Each row below holds a small network's activations on one input, seen along a few directions.
Each table varies a few parts of the input and shows all the possible inputs, shuffled.
Descriptions start from the smaller parts, as in this example, which fits no table here: one of 4 places along a line, together with either a single point or one of 11 places around a ring or (one of 2 separate values, together with one of 8 places around a ring).
Shared parts are said once, and a part with two or three values counts as separate values.

Other details of the inputs vary at random and push rows far along two fixed directions, the same in every table; ignore that.

Rows:
R1: [ 15  -4  11  11  39  25 -35 -18  15 -10   2]
R2: [-26  29 -22  -2 -43 -48  35  25  -9  24  -2]
R3: [ -2 -16 -39   7  18   7   3 -15 -34   6  16]
R4: [-29  21 -16   5 -54 -41  38  20  -5  26  -5]
R5: [ 19 -15  35 -17  22  27 -10 -11  14  -9   4]
R6: [ 18  -5  22   2  15  17 -25  -1  13 -22 -12]
R7: [-13  -6 -20   7  15 -10  -2 -26 -14  22  28]
R8: [ 23   9  67 -15   8   8 -21   9  46 -32 -18]
R9: [ -4 -25 -22 -10  14  10   7 -20 -27  14  31]
R10: [-18  41  -5   1 -52 -28  12  47  20   8 -37]
R11: [ -2 -21 -25  -4  12  -5   8 -26 -28  11  31]
R12: [ -3 -20 -40   7  19  13   2 -13 -35   5  19]
R13: [ 21 -11  19  -3  23  37 -20  -6   8 -14  -9]
R14: [-22  51   8  12 -67 -44  17  52  28   2 -51]
R15: [ -2 -17 -41   9  12   6  -1 -20 -35   7  17]
R16: [  2  -2  -2   9  -7   8   0   4   4  -3 -14]
R17: [ 33  10  81 -23  23  20 -21  22  62 -42 -23]
R18: [ -9 -20 -13   2   3  -1  12 -22 -24   8  23]
Description of these inputs: one of 2 separate values, together with either a single point or one of 8 places around a ring.
Changing only the choice among 2 separate values turns R16 into R4. The same change can be made to R10. Which row results?
> R9

Rows:
R19: [ 11  19  48   1  -3   5 -24  16  42 -20 -39]
R20: [ 17   1  58 -21   7  -8  -1  10  27 -17   6]
R21: [-17 -16 -58  11   0 -10   2 -22 -42  24  18]
R22: [ 26   7  37  -3  24  14 -22   5  25 -29 -23]
R23: [ 17  22  42  -7   7  11 -27  19  40 -15 -34]
R24: [ 11  20  43  -5  11   6 -20  32  40 -32 -34]
R25: [-18  56  -3   7 -65 -41  15  49  20  19 -39]
R26: [ -7 -20 -35 -13 -23   1  35   3 -50   6  10]
R27: [ 20   0  40   5  15  27 -17   5  34 -28 -20]
R28: [ 21 -36  -5  -4  52  53 -36 -38 -19  -7  28]
R29: [-17  -3 -44  14  -7  -7  13   2 -35   9  15]
R30: [-32  45  -1  15 -58 -43  23  49  22  13 -42]
R31: [ 27 -30  -3   2  57  46 -20 -34 -11  -7  16]
R32: [-12  21 -27  10 -29 -16  13  14 -11  22  -8]
R33: [ 14  27  67 -28  -3  -8  -1  14  58 -13 -12]
R34: [-11 -22 -68  19   6   0  16 -27 -63  19  35]
R35: [-13 -22 -67  16   4  -2   8 -29 -66  21  36]
R36: [-18  25  15 -12 -40 -51  30  24   6  14   4]
R37: [ 16   0  55 -28  18   1  -4  -4  44 -22   1]
R38: [ 22 -42  18 -19  55  27  -9 -49 -16 -14  53]
R39: [-30 -14 -47  18  -3  -5  12 -10 -37  22  14]
R40: [ 23   0  31  -2  23  18 -19   7  38 -27 -24]
R41: [ 11 -15  28   2  26  35 -23  -3  19 -25  -5]
R42: [-12  34 -13  12 -34 -34  18  29   1   6 -26]
R43: [ 27 -32   4   0  50  36 -30 -32  -1 -18   9]
R44: [-26  30 -24  10 -43 -39  20  37   9  14 -26]
R45: [ 29 -31  26 -29  12  39   0  -1   7 -30  -8]
R46: [-16  38 -21  11 -48 -29  22  33   3  21 -22]
R47: [-24  26  -9  16 -43 -23  18  31   8   8 -22]
R48: [-21 -10 -48  10 -10  -6   8   1 -26  14  14]
R49: [ 19  -9  43 -23  31   7  -5 -20  18 -21  21]
R50: [-13 -10 -53  14   3 -11   8 -19 -50  20  19]
R51: [-19  49  -7   7 -51 -40  14  41  15  22 -37]
R52: [-19 -17 -58  10  -1  -9  -1 -21 -42  25  19]
R53: [ -9   3 -19 -18 -42  -4  36  23 -22  15 -10]
R54: [ 18 -27  29 -26  51  28  -7 -37   5  -7  36]
R55: [ 21 -28   7   1  58  40 -24 -20  -7 -26  11]
R56: [-26  39 -19   4 -46 -34   7  32   2  27 -25]
R57: [ 15  19  49   3  -2   4 -20  16  42 -21 -39]
R58: [ 12  12  80 -17 -12 -11   0  20  53 -15 -14]
R59: [-23  46  -6   5 -58 -42   5  43   8   7 -30]
R60: [-12 -25 -29  -9 -29   7  37  -3 -43  12   6]
R61: [-23  42  16 -14 -63 -62  33  34  34  16 -13]
R62: [ 17  17  42  -8  -6   7 -31  22  47 -27 -32]
R63: [ 25 -33  14   7  41  45 -28 -35  -6 -19  13]
R64: [-19   0 -41   8  -7 -15  -1  -6 -37  16   9]
R65: [-25 -36 -37   2   1 -15  30 -41 -54  38  60]
R66: [-18  -4 -21 -12 -11 -20  26 -17 -22  32  39]
R67: [-14   1 -43   8 -12  -4   2  -7 -32  26  12]
R68: [ 15  24  42  -4   0  16 -15  33  47 -21 -32]
R69: [-12  -8 -48  14 -11  -8  14  -5 -26  14  12]
R70: [-17  -8 -18 -11 -10 -22  28 -12 -25  35  39]
R71: [-20  10 -11 -11 -28 -41  29  -3   1  20  17]
R72: [-30  44  24  -8 -63 -59  36  27  30  18 -14]
R73: [ 23 -34   3   0  48  44 -25 -22   2 -24  15]
R74: [-11 -17 -58  13  -6  -6   6 -21 -42  21  23]
R75: [ 26 -36  -6   1  62  48 -25 -41 -18  -6  21]
R76: [ 31 -28   9   2  49  41 -26 -28 -11 -27  14]
R77: [ 19  24  41  -3   9  13 -15  26  47 -19 -36]
R78: [ 13  19  43  -5   4  10 -20  33  39 -35 -29]
R79: [ 26 -13  19  -2  32  23 -23 -12  19 -21 -10]
R80: [-21  37 -21  13 -40 -40  24  36  -1  11 -26]
R81: [ 23  19  39  -2  -5   6 -15  24  49 -29 -35]
R82: [ 24 -27   9  -1  53  35 -34 -30 -11 -22  11]
R83: [-21 -15 -33 -10   4 -23  30 -29 -43  22  47]
R84: [ 16 -47  22 -13  49  32  -8 -56 -10  -7  51]
R85: [ 13  20  50   1 -10   8 -24  19  43 -23 -36]
R86: [ 14  -8  21  -5  38  34 -24   2  19 -16  -7]
R87: [-16  -6 -37  19  -9 -10  12 -15 -31  22   5]
R88: [-25  15 -21  13 -39 -20   2  10 -11  17  -9]
R89: [-19  -1 -44  10  -1  -3  12   1 -26  24   9]
R90: [ 13  17  47   5   2   9 -12  21  46 -24 -38]
R91: [ 24 -55  17 -18  52  27 -10 -45 -12  -6  51]
R92: [ 27 -27   9  -1  48  40 -34 -28 -12 -25  16]
R93: [-14  -7 -45  10 -14 -11   1 -10 -29  17  12]
R94: [-27 -14 -24  -4  -7 -23  32 -28 -31  28  38]
R95: [ 31 -33   4   1  45  41 -27 -31  -1 -22  12]
R96: [-23  28   7 -11 -51 -50  35  30   8  34   3]
R97: [ 16  13  70 -26  -7 -15  -2  20  58 -19 -12]
R98: [ 14 -16  17  -4  36  28 -25  -2  21 -24  -7]
R99: [-18  47  -9  10 -58 -49  22  45  25  12 -44]
R100: [ 26 -33  12   9  44  47 -21 -33  -4 -20  12]
R101: [-25 -16 -49  16  -4  -5   1 -24 -45  27  18]
R102: [ 12  22  43  -7   3  18 -21  34  47 -23 -31]
R103: [ 18  18  50   3  -6  10 -17  18  44 -25 -36]
R104: [-15 -22 -71  17   8   9  17 -24 -57  31  36]
R105: [-17  14 -23  20 -27 -22  19   7 -10  17 -14]
R106: [-14 -23 -69  18   8   1  17 -24 -63  18  36]
What is each input in this table made of?
> one of 4 separate values, together with either a single point or one of 5 places along a line or (one of 2 separate values, together with one of 8 places along a line)
Changing only the choice among 4 separate values turns R35 into R63. The same change can be made to R78. Which row results?
> R41
Changing only the choice among 4 separate values turns R65 into R97. The same change can be made to R27. Which row results?
> R69
Which other rows does R32 become when the choice among 2 separate values takes its other values? List them by row number.
> R75
Which other rows does R71 become when the place on the line of 5 takes its other values? List them by row number.
> R37, R61, R91, R97
Which other rows does R64 become when the place on the line of 8 takes its other values? List them by row number.
> R22, R24, R42, R50, R55, R80, R82
Which other rows does R92 become when the choice among 4 separate values takes its other values? List them by row number.
> R67, R85, R93
A walk changes only the place on the line of 8. It starts at R52 and steps to R21. List the rest of the walk in order.
> R43, R79, R99, R40, R44, R98
Which other rows does R103 become when the choice among 4 separate values takes its other values? List them by row number.
> R32, R76, R95

Rows:
R107: [ -4  43  69  14  -1 -13 -21  41  72 -31 -31]
R108: [-37 -15 -67 -21 -28   2  32  -8 -63  49  45]
R109: [-29  13 -42  16   6  -6  -6  -4 -33  45  23]
R110: [ 44 -17  12  -6  44  73  -6 -15  -2 -16   7]
R111: [-41  60   7  30 -68 -61   2  23  16  26 -29]
R112: [ 53 -26  19 -10  58  46 -13 -27 -12 -51   3]
R113: [-17  41 -11 -17 -32 -72  30  15   5  16  -9]
R114: [ -4 -42 -41  24   1  15  23 -44 -64  21   9]
R115: [-27 -28 -64  16  18   9   1 -15 -30   1  10]
R116: [ 22  33  81  -6 -27 -22  -6  12  78  -9 -32]
R117: [-14  49 -32   7 -56 -54   4  53   7   0 -41]
R118: [ 16 -59  40 -22  47  51 -14 -15   4 -39  28]
R119: [ 19  53  63  -2  -1 -28 -33  37  55 -38 -31]
R120: [ 33 -42  -9  -4  68  69 -50 -22  -2  -5   4]
R121: [ 36 -49   1  15  42  60 -51 -51   0 -24   7]
R122: [ 10  16  63 -14  10 -14   7  21  77 -22 -16]
R123: [ 31 -28  37 -36  28  20 -17  -3  -7 -35  15]
R124: [-26  -6 -70  -4  -5 -21  36 -25 -41  69  45]
R125: [-26  36  -6  19 -59 -37  54  54   9   3 -44]
R126: [-39 -31 -49   1 -46 -16  28 -28 -70  39  38]
Changing only one part turns R109 into R124. The same change can be made to R107. Which row results?
> R122
What is each input in this table made of?
> one of 4 separate values, together with one of 5 places around a ring
Which other rows does R123 become when the place on the ring of 5 takes its other values? List them by row number.
> R112, R113, R117, R119
Which other rows does R114 become when the choice among 4 separate values takes its other values? List them by row number.
> R110, R112, R125

Rows:
R127: [-17  12 -60  24 -22 -11  12  13 -34  18 -14]
R128: [-11  27 -31  15 -31 -10   0  30  -8   9 -32]
R129: [  4  48  40  14 -36  -3 -19  54  56 -24 -72]
R130: [ 11  -9  10  -4  28  15 -16  -8  11 -11  11]
R131: [ 21 -16  40  -2  46  32 -36 -21  24 -27   4]
R132: [-20  17 -20  10 -34 -30  23   6  -6  22  -2]
R133: [-22  33  -8   7 -46 -41  13  18   7  22 -14]
R134: [ 18 -28 -10  16  39  48 -32 -17 -10 -16  -4]
R135: [-22  12 -33  -5 -42 -34  28  17 -23  20   6]
R136: [ -8  19 -21  23 -25  -5  -2  20  -1  -1 -34]
R137: [ 23 -35  18 -12  43  39 -13 -24 -11 -18  26]
R138: [-28  25 -35   6 -33 -42  17  13 -20  28   2]
R139: [-11  -4  -6   1 -20  -8  13  -1 -12   6   8]
R140: [ 18 -29  16  -7  33  26  -6 -23   2 -11  13]
R141: [-21 -31 -57   8  -1  -8  28 -31 -57  29  38]
R142: [ 19 -32  16  -9  36  37 -17 -35  -2 -11  19]
R143: [-23   6 -37   6 -29 -27  21  -3 -25  33  13]
R144: [-11   7  -6   6  -8 -16  -5  -6  -4   8   1]
R145: [ 10  37  56  -1 -19 -16 -10  29  59 -20 -39]
R146: [-19 -29 -53   3  -2  -4  21 -31 -53  35  37]
R147: [ 26 -21  40 -18  41  36 -20  -9  22 -30   5]
R148: [ 28 -24  22  -8  52  38 -17 -27   4 -18  18]
R149: [ -9  -1 -12   1   2  -1   8  -4 -11  14  14]
R150: [-3  2 -2 -1 -9 -5  2 -8  0 10  5]
R151: [-22 -34 -61  14  11   4  15 -45 -60  35  51]
R152: [ 27 -14  62 -12  32  38 -25  -8  36 -34  -8]
R153: [-25   4 -33   1 -22 -20  29   5 -27  29  13]
R154: [-18  18  -8  -1 -50 -31  20  16  -7  13  -7]
R155: [  7  -9  12 -11   8  10  -1   3   3 -14   8]
R156: [  6  33  46 -12 -15  -9  -4  36  54 -15 -30]
R157: [ 24 -40  17 -15  57  47 -18 -30  -1 -19  25]
R158: [ 30 -17  52 -11  34  34 -19 -16  31 -29  -5]
R159: [ 27 -30  25 -18  45  39 -18 -25  -2 -19  17]
R160: [ 23 -46  24 -10  51  47 -20 -35  -3 -19  23]
R161: [ 21 -31  24 -12  47  41 -15 -24  -2 -20  20]
R162: [-17 -31 -62  -3   6  -2  21 -31 -60  26  44]
R163: [ 19 -23  14  -2  32  23 -11 -24   5 -10  13]
R164: [-25   5 -25   4 -41 -30  28  12 -22  23   7]
R165: [-18 -27 -61   5   6  -4  29 -31 -60  32  42]
R166: [-17  21  -9  -5 -36 -33  28  26   1   8 -11]
R167: [-22 -22 -49   4 -13 -13  23 -22 -50  31  30]
R168: [-15  32   9  -1 -57 -42  29  38  16   5 -25]
R169: [ 11  -9  17  -9  15  10   3  -4   2 -11   2]
R170: [-24  10 -29  15 -22 -31  14  -4 -18  19   4]
R171: [ -4   2 -17   0  -1  -9  13  -2  -7   8  10]
R172: [ 31 -16  50 -11  27  30 -17 -12  25 -35  -3]
R173: [-24 -12 -50  12  -5 -21  10 -22 -43  30  27]
R174: [ -3  15   6  -5 -24 -18  19  20   3  -2  -8]
R175: [ 23 -32   9   1  50  29 -20 -36  -3 -12  23]
R176: [ -5  -9  -4  -3  -6  -1   6 -12 -13   6   9]
R177: [ -3   8  -7   3   0 -13   6   1  -5   8   5]
R178: [  7   8  -7  11   5  19 -19  20  10 -16 -27]
R179: [ -9  -3 -14   9   3 -14   2  -9 -11   7   9]
R180: [ 10  36  52 -19 -24 -13   1  39  48 -12 -37]
R181: [  7  45  33   9 -37  -7 -18  53  48 -18 -69]
R182: [ -8  11  -7 -11 -19 -16  15  12   1  10  -2]
R183: [ 19 -41  20  -6  48  45 -17 -38  -3 -15  24]
R184: [ 19  -4  -7   6  24  32 -27   3   3 -19 -19]
R185: [-21 -28 -56  12   5  -3  17 -33 -50  36  43]
R186: [ 12 -20  19   1  38  23 -25 -20   8 -13  11]
R187: [ 33  -9  42 -10  46  28 -27 -10  34 -33  -1]
R188: [ -2   1 -31  22  -7   6  -4   6 -14   1 -20]
R189: [ 12  27  56 -14 -31 -13  -3  35  47 -21 -34]
R190: [ 11 -25  20  -7  26  26  -8 -17   7  -8  11]
R191: [  7  53  56 -10 -30 -26  -8  48  61 -13 -46]
R192: [-27  30 -50  23 -44 -23  14  36 -19  21 -28]
R193: [  8  -8  10  -3  31  13 -19  -9   9 -14   9]
R194: [  7  41  67  -9 -36 -20   3  43  64 -25 -51]
R195: [ 14  26  48 -17 -20 -13   4  39  46 -28 -32]
R196: [-17  30 -14   0 -33 -37  12  22   4  18  -9]
R197: [-20  34 -15  -3 -44 -40  21  29   6  21 -12]
R198: [-25  30 -13   6 -29 -38  12  23  -1  17  -8]
R199: [-24  15 -31   9 -35 -38  17   6 -16  32   4]
R200: [ 19 -22   7  -4  51  24 -22 -25   1 -20  18]
R201: [-19  27 -13  -5 -42 -38  31  30   6  15 -14]
R202: [  7  -5   5  -6  26   8 -18 -10   4 -11   8]
R203: [  5  51  56  -6 -24 -29  -6  48  59 -21 -47]
R204: [-14 -33 -61   1   5   0  21 -34 -71  27  50]
R205: [ 16 -13  -6  13  21  37 -30 -12  -5 -15 -15]
R206: [ 14  34  22   8 -12   4 -18  44  41 -29 -56]
R207: [ -5  -7  -7   6   6  -2  -3 -11  -4  10  13]
R208: [-12   6  -5  11 -10 -12   0  -2  -1  10   5]
R209: [ 21 -22  17  -4  51  33 -24 -25   2 -14  21]
R210: [ -4   2 -13  -3   0  -4   6  -7 -12  15  13]
What is each input in this table made of?
> one of 3 separate values, together with one of 4 places along a line, together with either a single point or one of 6 places along a line
Changing only the choice among 3 separate values turns R170 into R131. The same change can be made to R201. Which row results?
> R157
Changing only the choice among 3 separate values turns R163 into R143. The same change can be made to R145. Which row results?
> R133
Changing only the choice among 3 separate values turns R128 into R192. The same change can be made to R138. Which row results?
> R198
Which other rows does R160 become when the place on the line of 6 takes its other values? List them by row number.
> R164, R185, R186, R190, R207
Which other rows does R209 become when the choice among 3 separate values takes its other values? List them by row number.
> R177, R191

Rows:
R211: [ 36  13  44  -9  26  26 -39  14  38 -46 -23]
R212: [ 45  -5  41  -5  51  39 -40   1  33 -51 -11]
R213: [-22   7 -59   9 -11 -13  10   1 -36  38   6]
R214: [ 22 -51  -6  18  59  48 -22 -47 -21 -21  27]
R215: [-18 -11 -28  -6 -16 -34  40 -39 -50  38  54]
R216: [-45  39 -30  15 -73 -46  19  31 -10  31 -32]
R217: [  8  23  53   4 -12  11 -23  28  51  -9 -46]
R218: [-30  21 -29  15 -51 -33  10  20 -16  19 -17]
R219: [-34 -27 -36  -5   6 -29  33 -24 -45  46  70]
R220: [ 36 -11  68 -35  12  -6  -7 -22  41 -23   3]
R221: [-13  55  36  16 -54 -36  15  54  57  -9 -66]
R222: [-25  28 -54  17 -30 -39  33  21 -17  23 -14]
R223: [-25  39  54 -26 -33 -47  19  40  67   0  -9]
R224: [-38  34 -42  26 -66 -35  29  29  -4  52 -20]
R225: [ 40 -59 -12   3  93  59 -34 -50 -25 -31  34]
R226: [-12 -44 -62  23  23  16   2 -44 -62   9  40]
R227: [ 34 -15  30 -11  48  39 -47  -2  13 -35  -7]
R228: [  9 -77 -50 -26  14  56  46 -29 -84   1  48]
R229: [-22 -13 -74   6   7  -2   5 -19 -61  31  24]
R230: [-11  47  62 -21 -40 -47  25  27  42   1 -13]
R231: [ 42 -25  62  -4  48  55 -55 -17  36 -58 -14]
R232: [ 23  32  31  -4  -1  18 -20  28  54  -8 -34]
What is each input in this table made of?
> either a single point or one of 5 places along a line or (one of 2 separate values, together with one of 8 places along a line)
List by row number the other inputs of the same sort as R230.
> R215, R219, R220, R223
Which other rows does R214 become when the choice among 2 separate values takes its other values? List them by row number.
> R225
